These are the activations of a small neural network, seen along a few directions. Each row is one input.
Each table varies a few parts of the input and shows all the possible inputs, shuffled.
Descriptions start from the smaller parts, as in this example, which fits no table here: one of 5 places around a ring, together with either a single point or (one of 2 separate values, together with one of 4 places along a line) or one of 11 places along a line.
Shared parts are said once, and a part with two or three values counts as separate values.

Other details of the inputs shift rows strongly along two fixed directions, in all tables alike. That doesn't count.
These rows show it; all are for the same input, with only those details redrawn:
[ 36   7  10 -18  -8  13   9 -20   4  22   7   2  15   4   6]
[ 17  14   1   9   9  10 -14  13  13 -13 -14 -26   2   1   0]
[ 35   6  10 -17  -7  12  10 -21   3  22   7   3  14   4   6]
[  7  -4  -2  -3  -3 -13  33 -28 -32  28   5  31 -13   6  -5]
[ 17  15   1   8   9   9 -15  13  12 -12 -13 -26   2   1   0]
[ 17  14   1   8   9   9 -13  12  12 -12 -14 -26   2   2   0]
[ 36   7   9 -17  -8  13   9 -20   4  21   7   2  15   4   6]
[ 36   7  10 -18  -8  12  10 -20   3  23   7   3  15   5   6]

Table:
row 1: [-79  -2  17  40  -7   0  39   7  -9 -13  -3   1  14 -30  13]
row 2: [ 32   8  11 -24 -15  13   8 -21  -1  14   4   6  18   3   8]
row 3: [ 21  11   3  11  14   6 -14  15  14 -20  -5 -22   8   8   3]
row 4: [-11 -18 -11 -13 -13 -11  21 -23 -35  19  18  37   2   4  -5]
row 5: [ -4   5 -10  -5  -6  16 -28  17   9 -13 -10 -26  13  -8  -2]
row 6: [ -7   5   7 -13  -5   5 -26  19  27 -16 -10 -18  -4  -7   5]
row 7: [-13   1  -7  21  13 -19   7   7 -27 -23  -9  10 -17   9  -7]
row 8: [  1   7  22  -7  -1   5 -19  15  19 -19 -10 -24  -5  -4  -2]
row 9: [-12   1 -27  -8  -8  14 -33  20  20  -6  -9 -16  13 -12   3]
row 10: [ 26  -2  23 -22  -5   8   5 -18  22  30  15   0   2   1   2]
row 11: [-18 -10  -8  26  17 -11   4   6 -28 -11   0   0 -15   6 -18]
row 12: [ 23   0  13 -25 -18  20   3 -21  -8  18  11  -3  24  -1  -2]
row 13: [ 25  -1  28 -27 -10   9   5 -18  16  22  13   0   5   0   3]
row 14: [ 17  14   1   8   9   9 -15  13  12 -12 -14 -26   2   2   0]
row 15: [-22 -23 -11 -24 -15 -24  17 -19  -6  23  20  53 -14   0   7]
row 16: [-10 -13 -29 -14 -12 -20  20 -19 -16  21  13  51  -4   3  10]
row 17: [-32 -11  -2   5   4 -24  -2  12  -7 -18  -3  15 -27   1  -4]
row 18: [ 24   6  -2 -29 -20  11   1 -16   6  17   3  11  19  -1  14]
row 19: [-22  -7  -6  20  10 -11   2   7 -33 -19  -2   2 -11   5 -17]
row 20: [  4   3  23  -3   5   2 -19  16  19 -28  -1 -19   1   2   1]
row 21: [-10  -3 -25  -5  -3   9 -32  20  20 -14  -1 -12  17  -5   5]
row 22: [  3  -7  -2 -41 -25   5  -8 -11  29  24  12  19   9  -8  16]
row 23: [  0 -14  -5   1  -1  -6  28 -29 -31  40  14  24 -11   3 -16]
row 24: [-19 -11   4  23  22 -24   6   9  -4  -6   2   7 -35   6 -13]
row 25: [-32  -3 -39   7  -2 -18  -5  12  -8  -4 -17  20 -21  -6   1]
row 26: [  8   2  21   3  12   2 -17  16  24 -20   2 -22  -3   4  -1]
row 27: [  8   9  -9   0   2   4 -22  19  16 -26  -8 -13  12   3  10]
row 28: [-10   1 -16  28  18 -16   9   5 -15   2 -13   3 -29   4 -12]
row 29: [-22  -6 -10  23  11  -8   5   4 -30  -3  -9  -4 -21  -1 -22]
row 30: [ -7  -3 -14  31  23 -20  11   6 -15  -6  -4   8 -24  10 -10]
row 31: [-76  -6  19  45  -2  -4  39   9  -8 -23   5   4  20 -24  16]
row 32: [ 12   0  -1  15  16  12 -17  13  13  -8   3 -28   9   4  -8]
What is each input in this table made of? -> one of 2 separate values, together with either a single point or (one of 3 separate values, together with one of 5 places along a line)
The inputs of row 25 and row 16 match in every part but the choice among 2 separate values. If row 14 is changed in the same way as row 25 into row 16, which row does it become? -> row 3
Start at row 10 and move only the place on the line of 5, one step at a time. The first step leads to row 13. Which rows follow, in order? -> row 8, row 6, row 22
Start at row 24 and move only the place on the line of 5, one step at a time. The first step leads to row 26. Which rows follow, in order? -> row 20, row 17, row 15

Table:
row 33: [ 90   2   3 -65 -14  23 -27 -30  16  40  17  -2  17  21  -7]
row 34: [ 17  -8  34 -47 -25  13  11 -30   2  30  34  18  22   0   7]
row 35: [-32 -32 -26 -32 -29 -18  42 -45 -47  53  30  75  -7  -2  -4]
row 36: [ 38  33   0   8   5  37 -32  30  47 -27 -18 -53  48  -1  26]
row 37: [-47   7 -20  72  34 -33  21  21 -40 -34 -27   4 -45   1 -17]
row 38: [ -3   4  18  26  18  12 -19  24   2 -27 -10 -47   3  -2 -12]
row 39: [-45 -25  16  21   7 -30  37 -18 -55  12   9  34 -46   1 -28]
row 40: [-67  -5  -6  44  27 -46   9  33 -16 -39 -20  11 -60  -3 -14]
row 41: [ 41   1   3 -47 -37  38  -1 -35  10  40  19   5  57  -9  15]
row 42: [-10   0   1 -13  -7  16 -50  31  38 -36  -6 -33  18 -10   5]
row 43: [ -9 -25   3 -37 -27 -23  45 -46 -13  44  27  75  -5  -1  18]
row 44: [ 12  11 -34  26  38 -27 -40  40   5 -33 -37 -20 -60  19 -20]
row 45: [-22   5 -27   7   0  -4 -24  35  37 -24 -13 -15   2 -11  15]
row 46: [-13 -13 -23 -10 -21 -22  62 -47 -44  51  12  70 -10  -4   8]
row 47: [ 49   6  55 -39 -17  23  17 -35  39  37  27  -1  33   2  24]
row 48: [ 31  22  -3   2   0  46 -44  29  32 -29 -12 -67  52  -1  10]
row 49: [ 19  17   9  20  10  31 -29  19  16 -30 -10 -54  30  -2  -5]
row 50: [-49   0  -4  66  39 -36  22  25 -30 -29 -23  -1 -49   1 -20]
The inputs of row 46 and row 41 match in every part but one. If row 47 is changed in the same way as row 46 into row 41, which row does it become? -> row 39
What is each input in this table made of? -> one of 2 separate values, together with either a single point or one of 8 places around a ring
Change only the choice among 2 separate values in row 43. List by row number the other rows that result. -> row 42
